Each row below holds a small network's activations on one record, seen along a few directions.
Records have a field called GOL. Each example row is followed by its value.
The word absent means that the record has no GOL.
Other fields move the rows too, some of them a lot.
In the rows, 500 means zero.
Random noise pushes rows far along 16 fixed directions. That doesn't count. These rows show it; they differ only by the noise:
646  457  872  592  462  535  629  495  500  469  489  537  514  678  290  520  514  508  379  778  609  370  351  359  399  553  533  723  498  470  419  523  624
597  547  456  458  488  518  486  591  803  478  555  284  474  455  598  400  498  419  422  403  391  589  771  499  580  380  596  581  513  558  335  306  518
480  517  556  484  532  426  511  445  555  531  488  515  536  520  509  548  477  466  435  524  506  658  544  459  470  519  483  552  451  409  426  556  553
587  502  390  460  563  351  579  443  573  329  254  391  537  441  410  424  401  546  582  610  430  563  556  447  666  508  491  667  522  580  530  265  481
584  439  355  394  581  493  510  380  316  296  309  714  521  455  396  576  558  455  597  620  556  404  407  491  488  618  585  669  606  631  532  486  538
451  383  279  579  414  312  413  341  584  507  582  576  592  420  504  392  190  802  684  435  414  536  466  628  501  571  377  524  258  507  536  607  501
622  404  318  320  772  492  503  495  408  421  436  501  469  318  554  758  547  493  668  441  641  526  658  522  568  474  472  426  631  576  614  451  345
509  361  498  368  453  664  305  451  589  614  751  519  434  558  513  444  447  502  354  390  419  617  467  497  405  482  403  450  459  447  435  522  549
688  543  284  458  642  260  353  468  660  486  592  391  436  480  692  461  490  633  471  354  648  190  401  499  479  628  594  484  603  501  450  484  599
390  432  481  477  425  560  279  463  272  522  578  632  478  439  475  480  527  592  485  380  417  488  368  527  426  522  470  225  447  382  524  583  610
661  337  597  394  575  510  578  570  589  690  614  316  513  494  379  584  397  565  482  620  524  556  498  427  546  454  420  611  471  529  550  425  406
398  571  584  426  227  630  444  576  509  608  480  610  383  545  359  291  387  403  609  661  300  480  406  702  387  435  386  569  553  528  451  436  308
493  594  298  612  481  401  466  508  687  467  488  427  559  552  729  456  420  555  453  376  380  470  605  607  594  501  458  679  469  489  371  514  440
527  365  211  256  648  408  558  467  303  551  368  495  580  371  482  730  591  456  522  547  495  712  533  390  630  505  532  486  530  511  591  435  451
375  503  381  386  377  224  774  364  418  662  462  510  616  423  326  590  497  440  472  740  631  415  389  522  422  520  704  345  376  475  636  591  502
614  423  477  567  461  315  266  509  589  517  424  543  454  458  399  394  285  661  483  591  382  458  546  547  488  518  551  710  424  497  395  425  596
457  502  514  427  471  448  495  538  235  632  357  526  490  643  453  564  646  463  301  621  434  522  233  350  559  524  436  445  603  242  514  479  485
725  304  360  284  494  603  515  594  612  609  607  507  497  341  412  459  584  355  515  447  397  650  691  425  583  398  758  659  545  574  378  368  509

658  386  154  444  466  423  522  518  647  560  640  579  448  517  716  502  626  503  464  333  561  443  644  467  559  415  668  464  572  366  369  512  436 | sepad
619  416  357  362  710  508  377  384  481  281  359  511  455  504  512  606  558  458  407  499  565  600  575  358  534  559  513  584  598  598  496  359  634 | gif
562  335  439  286  555  798  553  443  434  607  693  718  507  440  432  543  617  270  513  376  529  542  443  541  469  512  584  585  602  548  556  644  384 | susa
324  580  384  584  314  183  463  424  458  676  406  587  592  477  396  440  371  491  352  676  413  400  406  616  422  565  720  574  318  468  503  628  638 | lamu
501  490  460  489  501  441  391  498  608  602  555  370  544  473  491  515  405  494  290  526  388  439  578  583  472  494  584  651  424  592  434  492  556 | losu
612  461  406  616  742  461  583  502  401  488  478  624  696  397  628  680  503  611  756  343  549  532  471  501  630  663  469  801  508  550  503  756  434 | absent
408  446  409  472  408  518  384  427  427  518  557  745  429  342  452  429  508  447  561  344  481  504  607  640  412  410  634  217  484  368  538  605  460 | lunos
559  458  414  503  630  350  473  380  691  466  569  497  429  320  504  318  379  587  667  222  587  523  574  538  580  480  521  255  506  343  630  486  443 | tud
308  640  469  526  692  400  515  393  388  268  162  446  542  333  437  654  357  452  578  572  518  504  659  701  575  493  404  435  504  646  745  435  372 | nutof
524  658  352  600  392  487  830  585  381  342  376  463  592  685  660  595  826  409  451  620  617  215  397  375  565  541  696  560  605  592  425  469  541 | moke
470  511  468  628  642  340  435  449  484  587  543  521  513  525  635  603  432  640  470  372  628  417  437  541  498  573  407  434  463  340  572  705  454 | genur
366  798  510  544  502  367  687  523  548  389  426  297  587  450  651  504  520  520  738  520  585  461  486  551  488  577  444  399  457  672  516  492  511 | tazu
468  320  674  325  469  731  502  454  497  728  661  505  484  505  213  522  296  428  486  689  468  567  376  600  385  488  355  610  412  682  681  536  369 | gif
391  656  471  605  502  632  360  509  510  382  345  549  349  572  581  407  471  372  377  399  414  256  538  761  545  418  411  491  685  445  570  451  259 | genur
521  548  340  500  389  455  422  445  602  457  384  533  459  540  453  251  384  488  440  521  321  304  407  650  558  523  518  718  605  533  478  398  402 | tob
519  424  406  564  519  475  506  364  682  515  584  674  513  568  593  465  400  514  488  385  514  649  572  526  506  507  448  636  442  347  435  659  425 | absent
414  519  394  513  561  407  359  536  571  499  504  405  570  468  696  733  378  603  544  526  461  765  765  557  439  503  340  585  333  645  379  537  543 | bag
517  527  549  587  499  548  600  646  340  456  439  429  479  581  574  586  586  613  635  539  522  409  420  447  588  464  314  411  582  458  549  441  344 | ramo
598  277  260  543  385  486  439  442  613  502  455  492  517  597  397  293  357  597  312  521  265  534  469  437  712  445  522  730  420  470  523  318  492 | tud
441  487  410  291  418  688  374  546  509  411  528  364  422  478  525  464  510  468  511  541  363  645  598  498  469  419  385  400  520  708  469  260  526 | tob
466  552  641  463  571  575  427  466  540  448  513  479  543  386  433  474  435  418  531  474  462  536  550  586  420  567  530  621  488  678  472  545  596 | tob
474  604  697  432  388  643  509  620  537  478  521  511  399  580  541  500  608  390  553  615  480  652  595  478  359  425  411  467  569  494  319  441  476 | losu
584  451  419  513  617  435  455  526  437  450  399  387  598  354  443  424  501  572  553  384  400  571  471  365  712  556  605  546  464  540  561  389  654 | gif
664  400  473  305  762  572  553  500  431  414  458  491  580  331  451  590  542  482  791  459  566  712  482  358  574  638  461  692  584  725  529  462  549 | misev
461  376  679  528  636  723  295  363  333  364  502  644  475  470  321  540  496  434  291  416  481  450  476  538  449  525  530  461  510  510  627  562  630 | lamu
319  626  548  528  548  387  391  392  514  458  293  504  462  413  441  341  279  534  618  429  343  695  497  640  571  504  253  453  495  366  597  463  360 | susa
490  488  537  398  570  665  350  732  255  664  562  406  450  479  564  683  601  510  531  523  455  458  405  527  468  499  376  432  599  608  545  488  430 | lamu
408  689  576  423  595  496  323  642  231  448  357  338  449  449  613  502  698  511  544  406  420  591  342  354  557  571  397  225  635  441  491  343  656 | ramo
545  397  638  556  557  704  535  531  613  602  575  381  570  526  395  504  412  412  274  460  370  529  621  554  625  396  510  710  458  515  556  497  395 | lunos
357  459  152  265  318  447  486  460  577  744  670  632  496  362  549  442  411  429  712  460  417  687  537  690  394  479  505  402  403  574  505  602  337 | bag
496  531  612  633  226  330  590  519  765  667  570  582  391  570  434  278  282  590  593  634  495  452  574  630  408  358  473  460  393  295  428  542  317 | lunos
399  475  511  499  512  614  394  436  363  431  370  656  481  447  391  381  458  427  566  419  351  710  466  500  588  507  436  488  498  442  597  471  501 | moke
585  578  752  381  589  309  659  470  746  563  542  277  443  422  379  490  509  409  474  612  744  571  603  355  398  472  628  336  510  462  481  402  629 | misev
618  527  594  629  501  368  666  644  438  543  404  372  659  488  421  472  553  588  586  614  475  456  360  322  627  598  633  734  447  573  461  470  657 | tud
552  402  307  463  300  455  604  511  360  330  456  510  518  490  433  463  691  573  510  628  517  398  489  313  534  452  743  312  441  595  483  290  705 | ramo
548  356  363  314  315  555  383  441  447  379  449  622  277  636  405  401  569  520  404  651  473  509  458  393  446  374  451  279  592  386  472  239  491 | bag
536  511  324  608  556  189  425  393  566  546  475  515  485  488  565  396  417  645  457  368  575  357  397  489  565  582  582  409  477  312  572  556  553 | moke
452  506  714  600  488  703  415  536  506  480  515  543  372  683  510  609  423  472  321  566  503  382  562  670  423  369  259  492  582  409  526  536  270 | nutof
620  413  452  540  450  696  551  502  447  319  587  582  545  626  539  493  633  540  529  537  553  351  376  389  476  600  551  682  514  727  427  496  651 | sepad
423  534  541  531  382  288  256  512  606  581  295  450  327  534  339  350  228  559  366  723  371  532  573  597  458  406  435  530  447  432  516  302  469 | genur
513  528  501  627  544  415  557  729  306  714  469  402  651  432  588  667  644  536  480  449  438  462  467  431  654  495  625  535  490  404  468  606  497 | absent
552  359  320  371  441  381  408  498  405  544  490  562  438  659  565  668  517  648  452  717  568  598  439  357  399  512  360  462  492  446  421  457  531 | nutof
583  467  504  482  559  258  701  387  423  492  395  452  684  353  324  321  591  546  539  422  470  608  306  230  696  611  712  458  466  304  552  475  700 | losu
434  574  584  591  497  418  570  323  605  452  647  451  504  588  539  438  434  598  440  417  686  253  331  548  388  590  449  294  447  408  597  643  539 | tazu
414  503  400  513  265  457  610  447  570  374  492  262  544  592  427  381  496  582  348  665  442  402  478  416  509  450  577  372  338  666  532  261  656 | tazu
448  459  505  450  682  470  388  436  253  506  360  602  493  369  395  597  481  496  556  466  519  543  415  518  536  571  446  432  561  457  663  552  484 | sepad
313  417  404  510  421  471  497  307  631  520  569  489  563  413  411  421  305  509  409  427  426  643  628  622  516  424  495  348  280  487  626  537  490 | misev
645  492  664  544  382  539  562  645  387  491  438  646  427  500  389  333  669  484  648  527  476  429  381  365  529  479  616  507  640  336  379  452  517 | susa

Which value of GOL does each new row have?
552  527  791  593  495  589  527  743  502  566  496  345  431  392  381  480  435  561  692  574  482  446  627  564  543  364  448  439  516  565  552  369  370 | sepad
576  539  512  480  560  447  510  641  478  724  663  459  423  552  718  563  663  547  517  333  614  464  421  409  492  473  441  266  620  219  438  617  389 | lunos
415  728  528  469  606  335  508  552  625  663  430  331  476  559  666  559  489  374  381  499  528  594  536  524  513  504  424  513  568  380  477  528  411 | lunos
552  531  840  454  679  707  783  459  478  433  607  404  624  562  442  655  646  381  517  546  724  533  376  343  456  603  450  568  531  622  543  612  588 | misev
581  590  660  460  357  502  672  761  692  790  740  398  433  420  522  467  585  392  667  509  590  419  615  568  389  363  648  394  538  475  382  545  356 | bag
367  717  733  534  403  403  440  472  691  476  402  270  401  626  444  276  416  447  264  584  418  484  446  486  463  463  447  386  524  384  468  308  582 | absent
395  556  394  509  354  404  592  278  779  383  407  505  439  582  422  288  375  376  291  533  460  471  623  613  510  382  554  469  481  400  514  386  418 | misev
367  463  629  597  505  560  318  513  244  443  287  724  486  321  321  555  405  500  591  523  339  620  635  645  519  418  495  457  456  433  560  539  454 | absent
480  351  382  565  419  438  496  394  454  291  448  532  549  580  487  703  515  622  315  692  584  526  692  378  443  437  584  445  302  582  445  440  731 | misev
551  604  735  572  490  280  576  432  589  413  457  327  494  382  291  190  443  618  573  471  570  308  325  408  524  546  622  238  502  388  603  373  673 | nutof
561  419  487  490  740  514  327  370  507  348  529  496  422  600  622  712  556  534  210  411  678  443  570  426  460  507  436  366  564  406  540  528  589 | nutof
535  584  487  507  506  457  675  563  527  488  429  480  505  448  562  430  705  360  502  379  480  587  615  392  633  401  661  382  605  306  426  438  467 | lamu
436  487  663  377  536  506  630  274  740  715  592  552  481  500  301  346  333  262  343  462  528  606  467  624  462  462  498  510  521  277  641  638  305 | lunos
430  553  510  356  568  566  394  382  507  383  405  432  548  524  428  619  552  261  132  648  444  524  587  515  406  545  665  700  492  737  438  428  727 | losu
493  408  233  383  410  395  574  535  408  565  388  654  436  630  547  730  498  487  578  829  599  641  559  462  425  472  434  614  473  595  492  462  365 | moke
560  532  670  550  718  468  396  445  414  409  361  500  446  521  464  501  515  528  401  405  532  452  394  433  578  548  387  447  659  275  565  501  500 | nutof
